A small network was shown many inputs. Here are its activations along a few directions, one row for each input.
In each table, some parts of the input vary, and every possible input appears once, in random order.
Descriptions start from the smaller parts, as in this example, which fits no table here: one of 6 places along a line, together with either a single point or one of 11 places along a line or (one of 2 separate values, together with one of 8 places around a ring).
Shared parts are said once, and a part with two or three values counts as separate values.
In the rows, 128 means zero.

Other details of the inputs shift rows strongly along two fixed directions, in all tables alike. That doesn't count.

Table:
x1: [177 136 109 157 117 200  80 122 116 131 111 140 152 113 102]
x2: [ 88  96 102 124 210  57 144 120 131  92 165  92 103 139 176]
x3: [ 98 128 174 105  92 111 172 142 137 141 121 136 120 145 122]
x4: [102 143 151  92  89 112 166 135 140 146 127 149 115 154 134]
x5: [156 147 118 147 112 170  94 115 132 145 111 143 141 112 112]
x6: [104 123 152  86  93 118 164 140 132 138 121 143 118 142 125]
x7: [ 92 110  99 125 189  17 141 169 123  62 166  87 136 119 152]
x8: [168 131 129 171 102 191  73 128 113 125 122 137 161 102 114]
x9: [166 118  63 194 234 130  58  95 108  97 155  91 124  95 147]
x10: [159 147 134 168  99 176  82 123 125 137 123 144 143 102 116]
x11: [ 93 109 105 127 213  49 139 116 135 104 165  97  89 131 178]
x12: [108 142 160 110  86 113 167 137 144 143 131 144 116 144 140]
x13: [105 132 145  89  93 116 172 133 145 142 108 142 117 156 133]
x14: [160 135 123 152 120 187 100 123 112 139 109 137 152 115  89]
x15: [162 128 129 157 118 191  73 125 104 135 117 138 168 101  94]
x16: [114 130 141  90  99 123 173 134 133 139 112 139 108 151 118]
x17: [120 147 140  97 101 120 170 132 141 148 119 145 106 156 129]
x18: [136  89  94 175 213 105  87 115 115  87 170  78 130  97 153]
x19: [119 141 146  91  97 113 163 132 145 154 116 139 114 153 135]
x20: [106 129 155  93 104 117 168 135 138 150 108 132 122 148 117]
x21: [155 127 118 137 108 174 102 117 116 133 110 134 154 113 105]
Each input here is: either a single point or (one of 4 places along a line, together with one of 5 places along a line).
A walk changes only the place on the line of 4. It starts at x17 and steps to x19. List the rest of the walk in order. -> x4, x12

Table:
x22: [168 155 143 132  53 218 108 120 127 165  92 167 146 125  87]
x23: [152 130 129 159 118 164  88 139 111 122 122 129 169 103  95]
x24: [171 145 104 155 133 184  83 108 121 144 111 136 145 112 104]
x25: [162 150 153 134  59 220 107 120 124 168  89 167 147 125  82]
x26: [160 162 148 131  45 189 106 154 121 149  94 167 171 118  70]
x27: [ 77 128 185  69  63  91 201 160 142 142 113 148 114 157 120]
x28: [ 99 114 108 117 177  57 146 141 131  98 147 103 115 132 151]
x29: [ 87 143 183  64  68 113 215 135 153 173  98 155  92 176 119]
x30: [110 104 108 131 178  73 135 136 125  92 155  97 125 124 157]
x31: [105 142 175  73  47 147 187 132 148 169  97 165 108 168 122]
x32: [154 147 158 137  45 200 101 151 118 145  96 164 172 114  73]
x33: [106 115 100 112 187  78 152 109 139 118 146 106  91 145 166]
x34: [ 96 115 131 108 141  69 164 145 134 107 143 112 115 139 145]
x35: [ 96 120 119 102 142  65 159 145 138 106 143 118 116 140 149]
x36: [160 134  99 164 144 148  74 134 111 110 128 121 166  98 105]
x37: [105 143 155  85  66 108 172 159 141 135 117 154 125 150 117]
x38: [125 117  98 135 200  98 129 108 127 117 144 103 101 132 153]
x39: [ 98 101 127 117 190  82 159 107 130 123 146  99  91 141 162]
x40: [104 147 157  75  46 115 172 161 147 141 106 162 130 154 118]
x41: [ 94 148 165  56  60 113 207 136 157 165 103 163  90 179 135]
x42: [111 100  96 130 215  75 143 103 133 107 156  88  93 137 177]
x43: [176 116  66 188 212 161  52  92 106 105 151 100 140  96 139]
x44: [169 159 148 135  60 213 111 121 126 171  85 164 147 125  77]
x45: [ 90  98 120 122 180  59 151 137 127  93 160  95 116 132 159]
x46: [163 124 122 157 123 196  83 103 112 139 123 134 146 108 114]
x47: [ 86 117 148  85 133  87 192 121 146 140 131 125  85 164 154]
x48: [163 122 121 155 122 197  83 103 114 139 121 134 149 110 120]
x49: [ 85 109 144  96 167  70 187 114 138 136 137 107  85 155 156]
x50: [166 155 128 125  62 208 102 119 132 160  94 168 147 128 100]
x51: [173 116  88 194 178 158  49 125 100  94 142 103 169  80 111]
x52: [167 107  99 190 162 170  45 121  95  96 148 107 177  79 117]
x53: [ 91  96 119 120 180  59 150 138 128  92 159  95 118 134 165]
x54: [111 148 148  82  85 126 175 129 149 160 102 155 100 159 122]
x55: [160  96  89 190 190 149  48 118  97  85 158  93 171  81 136]
x56: [ 91 156 168 121 109  73 171 121 169 154 152 144  65 149 188]
x57: [166 129 106 164 154 174  85 105 117 132 122 121 135 109 115]
x58: [174 119  88 196 181 155  50 125  99  97 141 100 173  81 107]
x59: [106 130 135  98 105  94 157 152 136 119 130 135 126 144 136]
x60: [153 174 165 101  23 205 142 134 136 186  75 186 137 146  75]
x61: [ 93 105 103 122 208  36 151 139 128  87 162  88 106 132 163]
x62: [ 92 135 139 155 164  37 134 136 151 103 183 110  92 119 197]
x63: [161 102  92 196 200 144  50 119  93  91 154  89 171  78 121]
What is each input in this table made of? -> one of 2 separate values, together with either a single point or (one of 4 places along a line, together with one of 5 places along a line)
Changing only the choice among 2 separate values turns x50 into x40. The same change can be made to x29. Which row results? -> x23
Changing only the choice among 2 separate values turns x59 into x41. The same change can be made to x30. Which row results? -> x42
A walk changes only the place on the line of 4. It starts at x23 and steps to x32. List the rest of the walk in order. -> x45, x53
Change only the choice among 2 separate values in x44. List by row number the other rows that result. -> x58
